A small network was trained on invented records. Each row is its activation on one of them, seen along a few directions.
After each row come some of the record's fields: VAM, ZUSAK, VUMEZ, MAPID.
Other fields move the rows too, some of them a lot.
In the rows, 500 means zero.
Random noise pushes rows far along 11 fixed directions. That doesn't count. These rows show it; they differ only by the noise:
[551 392 265 257 648 602 410 381 478 792 505 308 402 469 491 611 468 456
 517 647 559 419 294 558 646 637 553 610 583 591 284]
[506 337 364 374 320 518 453 637 823 635 443 667 186 429 368 517 450 553
 230 260 458 383 654 549 547 525 494 587 583 667 675]
[660 364 357 242 701 496 349 362 341 614 321 314 385 692 382 633 448 286
 593 765 661 480 230 569 728 671 462 618 365 561 173]
[522 404 546 350 570 435 461 556 527 707 477 631 500 476 438 499 562 593
 563 301 560 412 561 580 506 365 674 342 666 440 479]
[480 357 452 435 504 479 532 422 562 709 342 543 615 491 453 431 644 556
 309 348 564 550 607 492 446 436 639 449 661 541 493]
[546 565 488 672 176 365 538 629 781 529 423 593 441 428 351 396 475 291
 283 444 424 457 582 534 449 568 246 422 578 455 548]
[293 686 442 473 432 504 417 575 625 875 525 476 587 285 581 471 568 362
 525 465 438 466 301 740 539 761 321 295 798 407 222]
[522 693 528 611 443 387 581 445 453 669 529 398 715 398 493 469 574 301
 610 623 470 483 342 597 479 512 380 198 608 354 296]
[554 464 474 387 422 371 517 313 415 572 280 333 563 613 436 623 599 289
 548 656 464 494 381 608 584 504 397 268 408 623 385]
[639 416 396 288 384 564 412 434 482 566 411 421 274 514 560 418 389 318
 302 570 504 841 500 420 388 329 496 486 576 559 564]
[778 378 610 371 337 316 411 470 396 425 330 444 405 677 473 426 391 192
 633 688 472 664 539 423 391 234 449 366 501 392 506]
[526 605 643 716 316 445 567 679 502 390 412 692 463 495 585 374 381 214
 790 659 387 583 486 583 460 579 388 573 460 427 401]
[537 383 537 645 476 489 592 549 497 702 507 590 683 382 663 290 495 432
 781 622 406 448 582 419 383 485 690 663 725 347 342]

[407 409 447 450 526 646 499 552 649 510 477 673 457 505 499 486 522 756
 305 252 509 545 731 483 387 350 661 626 589 634 762]
VAM is vofif, ZUSAK is nebef, VUMEZ is mafa, MAPID is tuvo
[293 511 504 622 387 561 574 549 554 631 453 594 616 396 676 419 572 490
 645 462 307 463 539 563 507 626 510 536 526 594 387]
VAM is gud, ZUSAK is nebef, VUMEZ is mafa, MAPID is tuvo
[552 598 530 650 738 540 551 521 344 432 591 477 622 557 518 521 452 562
 779 649 617 343 392 529 543 595 628 607 435 377 310]
VAM is vofif, ZUSAK is nebef, VUMEZ is solen, MAPID is tuvo
[574 443 299 266 728 620 448 457 311 754 671 489 173 283 632 535 444 484
 530 570 468 524 314 446 763 566 594 408 149 576 267]
VAM is vofif, ZUSAK is nebef, VUMEZ is mafa, MAPID is gove
[565 488 513 691 402 385 642 483 652 449 577 486 698 504 300 545 630 671
 369 392 447 260 626 428 484 384 503 426 522 482 699]
VAM is gud, ZUSAK is nebef, VUMEZ is mafa, MAPID is gove
[423 789 533 859 485 563 707 509 590 297 631 538 646 367 393 444 531 589
 255 431 599 592 488 510 420 538 342 480 530 478 649]
VAM is gud, ZUSAK is nebef, VUMEZ is solen, MAPID is gove
[503 556 691 438 414 281 363 522 382 364 294 568 427 684 474 515 533 394
 613 434 540 709 426 591 556 453 438 299 450 447 413]
VAM is vofif, ZUSAK is nebef, VUMEZ is mafa, MAPID is gove
[583 598 354 583 358 526 544 442 528 522 549 272 422 469 469 584 438 201
 504 810 351 356 310 548 612 717 264 488 313 578 377]
VAM is vofif, ZUSAK is lum, VUMEZ is solen, MAPID is tuvo
[485 359 506 717 499 394 609 395 553 581 346 443 857 612 397 424 637 523
 508 600 504 246 629 415 526 720 540 649 546 466 333]
VAM is vofif, ZUSAK is nebef, VUMEZ is solen, MAPID is tuvo
[511 625 594 271 573 503 301 418 322 462 423 370 526 639 564 515 467 480
 519 497 624 834 357 572 419 358 409 284 644 344 487]
VAM is gud, ZUSAK is nebef, VUMEZ is mafa, MAPID is gove
[556 246 386 373 573 413 512 439 495 676 463 483 436 525 377 602 579 573
 538 551 544 242 465 487 712 619 581 579 408 587 395]
VAM is vofif, ZUSAK is nebef, VUMEZ is solen, MAPID is gove
[565 613 574 718 448 411 620 466 466 539 624 492 703 353 513 411 516 415
 617 554 483 455 492 408 475 442 504 375 553 327 419]
VAM is vofif, ZUSAK is lum, VUMEZ is mafa, MAPID is tuvo
[514 715 521 854 580 552 808 484 351 464 585 633 676 278 518 250 593 461
 303 417 545 734 532 346 456 425 530 351 220 430 423]
VAM is gud, ZUSAK is nebef, VUMEZ is mafa, MAPID is gove
[448 447 466 497 448 494 351 437 643 649 389 327 775 598 526 421 493 523
 419 543 540 498 544 422 338 562 462 670 947 335 458]
VAM is vofif, ZUSAK is nebef, VUMEZ is mafa, MAPID is tuvo
[324 560 346 639 315 621 630 546 734 635 679 504 429 141 661 432 460 481
 262 455 279 501 463 469 493 680 352 538 522 610 589]
VAM is gud, ZUSAK is nebef, VUMEZ is mafa, MAPID is gove
[525 658 608 578 415 359 602 402 400 400 482 408 581 610 433 652 608 477
 722 626 416 345 436 544 555 426 461 193 317 495 521]
VAM is vofif, ZUSAK is nebef, VUMEZ is solen, MAPID is gove
[492 551 658 456 450 497 558 469 463 410 459 512 481 587 535 515 548 483
 605 506 410 566 592 518 369 314 519 314 463 528 672]
VAM is vofif, ZUSAK is lum, VUMEZ is solen, MAPID is gove
[558 503 434 632 404 497 667 376 480 515 423 436 592 540 522 473 553 458
 405 576 466 596 533 392 398 397 581 601 506 569 538]
VAM is vofif, ZUSAK is lum, VUMEZ is mafa, MAPID is gove
[395 593 783 589 517 325 463 680 472 407 314 751 647 619 383 463 669 371
 614 322 585 439 508 740 538 573 339 167 457 368 365]
VAM is gud, ZUSAK is lum, VUMEZ is solen, MAPID is tuvo
[326 366 584 409 459 559 480 388 335 421 238 404 606 663 680 664 516 488
 848 715 399 592 423 609 558 652 562 725 530 699 419]
VAM is vofif, ZUSAK is nebef, VUMEZ is solen, MAPID is gove
[430 647 551 488 493 482 464 417 467 538 479 384 676 554 483 565 612 571
 454 376 578 574 460 592 410 466 542 266 681 448 533]
VAM is vofif, ZUSAK is lum, VUMEZ is solen, MAPID is tuvo
[450 589 558 433 682 542 468 656 452 467 573 654 363 555 492 570 473 648
 676 357 576 350 392 649 690 586 569 515 393 519 453]
VAM is gud, ZUSAK is nebef, VUMEZ is mafa, MAPID is gove
[474 704 524 762 545 479 548 487 667 431 675 372 764 511 360 552 550 615
 470 498 560 337 503 448 487 642 384 568 661 335 466]
VAM is vofif, ZUSAK is lum, VUMEZ is mafa, MAPID is tuvo
[466 404 705 494 562 461 422 447 531 327 334 390 834 826 445 603 577 814
 652 462 605 419 794 453 245 253 751 631 830 444 762]
VAM is vofif, ZUSAK is nebef, VUMEZ is solen, MAPID is tuvo
[611 316 262 523 565 572 611 394 483 615 557 424 322 440 481 492 489 539
 305 520 504 446 462 286 662 563 622 721 206 702 446]
VAM is gud, ZUSAK is nebef, VUMEZ is mafa, MAPID is gove
[762 274 628 637 412 349 626 548 466 327 494 640 514 607 489 312 443 462
 562 540 407 440 838 244 329  84 699 525 395 353 761]
VAM is vofif, ZUSAK is nebef, VUMEZ is solen, MAPID is tuvo
[553 480 582 448 552 417 375 461 396 500 307 564 483 581 405 314 569 361
 223 423 679 807 458 467 451 453 442 332 391 386 344]
VAM is gud, ZUSAK is nebef, VUMEZ is solen, MAPID is gove
[530 429 556 404 324 446 563 416 557 468 568 451 483 490 484 668 533 633
 599 406 324 346 640 547 337 197 562 266 571 619 843]
VAM is gud, ZUSAK is lum, VUMEZ is solen, MAPID is gove
[580 438 552 352 524 525 429 487 388 436 480 459 462 657 506 569 415 557
 678 548 473 464 513 487 407 315 681 503 599 492 601]
VAM is vofif, ZUSAK is nebef, VUMEZ is solen, MAPID is gove
[500 724 579 461 461 419 459 522 444 484 539 522 433 512 407 565 518 400
 475 410 532 543 384 650 449 416 393 134 462 461 552]
VAM is vofif, ZUSAK is lum, VUMEZ is solen, MAPID is gove
[596 264 517 523 435 425 672 323 430 414 334 479 584 559 463 481 622 521
 358 502 516 568 654 437 506 353 578 489 376 678 603]
VAM is gud, ZUSAK is lum, VUMEZ is solen, MAPID is tuvo
[361 233 365 459 442 560 677 352 542 648 334 536 607 369 654 554 688 610
 443 508 346 399 599 542 543 552 633 643 504 850 559]
VAM is vofif, ZUSAK is lum, VUMEZ is mafa, MAPID is gove
[581 756 632 840 278 267 600 446 571 219 424 281 873 751 300 567 536 322
 560 762 414 300 475 499 398 558 207 419 509 384 563]
VAM is vofif, ZUSAK is nebef, VUMEZ is mafa, MAPID is gove
[333 613 607 671 596 567 819 448 435 370 557 612 696 456 573 650 638 829
 603 354 523 495 577 680 402 257 782 351 530 705 798]
VAM is vofif, ZUSAK is nebef, VUMEZ is solen, MAPID is tuvo
[377 565 674 764 503 476 630 485 455 403 375 636 798 508 547 327 631 549
 417 428 568 695 568 485 319 498 548 506 561 413 446]
VAM is gud, ZUSAK is nebef, VUMEZ is solen, MAPID is gove

Here are new rows. What are their fields?
[573 390 714 520 459 414 596 524 360 252 238 733 460 773 443 517 517 449
 664 499 489 492 645 520 509 431 629 579 150 633 563]
VAM is vofif, ZUSAK is lum, VUMEZ is solen, MAPID is gove
[402 438 475 199 324 556 365 553 558 554 451 464 264 462 679 573 431 407
 527 506 351 615 541 703 402 434 387 385 642 651 691]
VAM is vofif, ZUSAK is lum, VUMEZ is solen, MAPID is tuvo
[457 401 589 286 651 559 289 578 389 593 606 532 376 491 755 530 397 466
 961 608 356 417 442 588 545 566 586 522 576 396 328]
VAM is vofif, ZUSAK is lum, VUMEZ is solen, MAPID is tuvo
[510 205 374 276 436 501 484 426 615 568 454 325 465 478 570 721 468 565
 657 662 335 209 553 569 498 533 461 648 706 718 621]
VAM is vofif, ZUSAK is lum, VUMEZ is mafa, MAPID is gove
[311 805 483 503 197 556 520 288 548 447 440  78 661 467 669 587 537 312
 347 693 335 783 350 678 238 543 117 239 762 639 688]
VAM is gud, ZUSAK is lum, VUMEZ is solen, MAPID is gove
[522 375 390 425 474 438 470 312 489 623 380 295 636 483 521 478 647 267
 352 671 438 511 456 397 531 566 339 366 436 556 339]
VAM is vofif, ZUSAK is lum, VUMEZ is mafa, MAPID is tuvo
[576 486 512 589 395 467 572 579 593 327 627 528 340 406 440 619 323 452
 661 589 355 327 459 529 621 539 316 532 344 529 633]
VAM is gud, ZUSAK is nebef, VUMEZ is mafa, MAPID is gove
[587 426 331 465 512 503 607 441 570 602 571 401 403 434 355 674 556 578
 440 515 427 143 438 527 711 588 429 378 277 692 508]
VAM is gud, ZUSAK is nebef, VUMEZ is mafa, MAPID is gove
[496 732 495 865 552 624 629 602 640 402 684 628 596 441 320 310 460 653
 198 316 697 622 555 432 396 515 532 686 623 354 609]
VAM is gud, ZUSAK is nebef, VUMEZ is solen, MAPID is tuvo
[593 425 260 320 481 455 526 526 635 807 697 424 275 299 457 533 497 469
 439 517 417 198 409 496 646 464 541 347 474 543 452]
VAM is vofif, ZUSAK is nebef, VUMEZ is mafa, MAPID is tuvo
[247 746 553 561 543 593 612 697 459 452 547 841 322 349 595 538 505 511
 622 315 492 583 354 741 684 775 512 511 311 632 387]
VAM is vofif, ZUSAK is lum, VUMEZ is mafa, MAPID is gove
[379 543 416 522 651 657 448 547 467 578 417 585 523 451 607 440 505 542
 505 505 609 604 419 576 545 765 529 799 587 531 296]
VAM is vofif, ZUSAK is lum, VUMEZ is mafa, MAPID is gove
[664 258 555 324 600 424 379 531 391 482 368 618 350 629 532 480 419 327
 711 650 471 402 483 486 601 498 514 627 272 477 377]
VAM is vofif, ZUSAK is lum, VUMEZ is mafa, MAPID is gove
[366 514 344 435 566 559 505 401 550 680 526 364 489 411 477 656 622 568
 416 437 501 418 360 552 654 668 433 498 472 651 403]
VAM is gud, ZUSAK is lum, VUMEZ is mafa, MAPID is gove
[461 433 440 272 418 451 406 298 457 569 433 341 495 507 553 567 612 510
 338 424 407 674 498 445 551 419 503 213 456 559 544]
VAM is vofif, ZUSAK is nebef, VUMEZ is mafa, MAPID is tuvo
[604 592 527 588 406 411 522 554 600 522 671 384 557 395 458 467 429 448
 565 569 433 319 439 516 512 513 310 336 622 354 503]
VAM is gud, ZUSAK is nebef, VUMEZ is mafa, MAPID is tuvo
[737 581 550 550 482 497 685 396 287 170 508 425 392 567 466 550 414 249
 559 813 457 603 470 428 552 284 441 423  47 618 604]
VAM is vofif, ZUSAK is lum, VUMEZ is solen, MAPID is tuvo
